A small network was trained on made-up records. Each row is its average activation on records with the value named, seen along a few directions.
Values that are neighbours, or in one group, have similar rows; names and order tell nothing.
In the rows, 500 means zero.
Strong random noise was added to every row along 2 fixed directions; ignore it. To show where, here is one row again and again, with new noise each time:
432,471,544,517,597,449,533,470,612,505,559,321,557,492
370,427,598,646,654,237,511,419,575,710,679,226,637,428
418,663,489,634,786,298,386,360,579,288,449,256,658,439
407,337,605,519,520,421,605,506,611,740,687,307,542,488


Field F:
f9: 358,600,464,454,512,530,649,442,446,483,477,466,458,591
f6: 557,522,565,560,348,664,445,639,459,512,538,425,563,557
f2: 529,395,416,376,410,648,609,507,437,594,408,520,273,650
f10: 524,538,457,590,421,351,405,541,439,468,515,725,589,417
f4: 435,535,547,584,551,458,481,449,505,543,550,289,578,531
f5: 450,476,539,549,652,216,390,240,467,870,560,473,472,372
f3: 489,514,472,694,518,325,491,546,416,389,481,579,667,357
f7: 623,870,303,512,730,397,141,276,346,57,203,688,535,517
f8: 483,347,680,743,343,367,516,615,414,864,759,443,630,416
f1: 598,389,500,436,529,359,499,565,465,644,549,719,391,352
F is arranged as a ring.
Which values are neighbours of f7? Give them in the order they are listed.
Answer: f5, f1
Which values are neighbours of f6? Give them in the order they are listed.
Answer: f4, f8
Fewest steps between f2 and f3?
Answer: 5

Field P:
p10: 632,452,463,476,620,398,550,478,380,445,422,811,471,320
p2: 457,309,393,155,332,659,692,474,552,705,493,689,190,726
p3: 497,372,526,730,595,173,387,465,602,450,583,516,765,285
p9: 438,703,479,545,395,722,576,646,555,102,434,382,578,648
p4: 503,676,376,592,540,514,309,345,291,412,263,511,358,625
p8: 616,594,425,547,468,419,332,554,326,441,443,718,452,462
p5: 350,735,618,762,821,92,307,225,372,751,646,35,721,487
p7: 357,463,494,567,808,270,493,366,494,693,498,148,622,539
p6: 324,411,673,796,741,180,557,397,648,731,681,133,734,176
p1: 636,667,547,449,304,658,366,639,606,226,555,654,565,439
P is arranged as 5 separate groups.
List the group mates of p1, in the order listed.
Answer: p3
List the group mates of p4, in the order listed.
Answer: p2
List the group mates of p6, in the order listed.
Answer: p9
List the group mates of p5, in the order listed.
Answer: p7

Field B:
b14: 531,281,523,383,253,695,700,689,668,486,582,650,407,468
b2: 522,537,469,711,606,198,368,476,476,469,516,591,634,266
b11: 415,422,686,681,429,392,561,589,480,819,797,253,690,442
b6: 537,649,477,375,324,751,448,602,460,322,430,606,452,668
b17: 560,344,440,283,451,571,569,537,465,704,452,700,319,527
b3: 445,503,518,435,465,713,600,486,512,545,394,346,409,664
b12: 603,670,446,586,467,480,255,472,439,216,385,652,578,398
b1: 556,475,440,400,473,544,503,464,345,646,440,666,324,566
b15: 475,484,461,457,649,335,546,394,495,552,491,426,435,553
b9: 482,635,424,511,764,477,489,423,644,150,308,363,578,424
b13: 408,464,657,653,465,413,528,457,415,853,726,226,653,559
b7: 463,814,412,543,661,492,386,362,411,213,272,462,482,621
b5: 539,438,458,522,600,297,440,442,519,546,485,622,523,289
b16: 453,425,495,361,580,562,584,460,608,547,481,331,453,601
b4: 566,477,536,473,341,600,434,556,352,650,585,662,369,568
b10: 394,316,618,669,515,303,551,568,584,694,727,291,674,395
b8: 491,426,606,625,283,499,568,585,482,676,708,520,549,497
b18: 461,353,492,442,574,450,586,463,611,523,559,530,509,434
A value of B combines one of 6 hidden first parts with one of 3 second parts; all combinations occur once.
Changing only the second part turns b16 into b15. b11 has the same second part as b16; what does that change turn b11 into?
Answer: b8
Changing only the second part turns b1 into b3. b2 has the same second part as b1; what does that change turn b2 into?
Answer: b10
Changing only the second part turns b13 into b6. b9 has the same second part as b13; what does that change turn b9 into?
Answer: b18

Field V:
v16: 391,509,487,624,686,200,421,322,470,620,524,377,561,478
v7: 488,507,496,393,615,584,562,513,592,317,413,438,530,485
v1: 506,617,534,503,423,536,483,505,435,475,535,496,506,555
v2: 524,398,490,508,475,459,492,592,513,548,552,651,508,398
v12: 576,492,428,377,536,594,525,460,480,477,377,645,380,513
v14: 505,587,419,479,636,461,473,442,600,265,369,536,500,446
v3: 619,450,508,407,312,642,479,575,503,469,542,693,462,480
v17: 534,565,480,514,565,560,497,539,612,239,432,442,591,496
v9: 515,538,473,543,553,365,406,392,382,651,524,522,450,475
v11: 438,361,563,624,476,304,569,548,556,658,638,449,588,409
v5: 518,614,516,554,483,599,460,560,533,299,431,400,547,516
v15: 489,566,414,358,571,709,525,458,574,274,342,439,433,583
v6: 437,509,579,682,475,335,461,496,454,597,645,445,629,414
v13: 564,538,555,490,408,484,421,516,405,606,549,585,471,517
v4: 417,631,514,729,614,350,383,417,427,437,498,272,662,541
v8: 511,202,545,455,408,407,617,553,510,882,667,598,429,384
v18: 395,504,544,598,559,383,502,436,440,737,566,284,565,547
v10: 516,569,435,363,429,738,565,533,459,373,367,602,340,670
A value of V combines one of 6 hidden first parts with one of 3 second parts; all combinations occur once.
Changing only the second part turns v18 into v10. v17 has the same second part as v18; what does that change turn v17 into?
Answer: v11
Changing only the second part turns v8 into v7. v13 has the same second part as v8; what does that change turn v13 into?
Answer: v4
Changing only the second part turns v15 into v16. v5 has the same second part as v15; what does that change turn v5 into?
Answer: v6
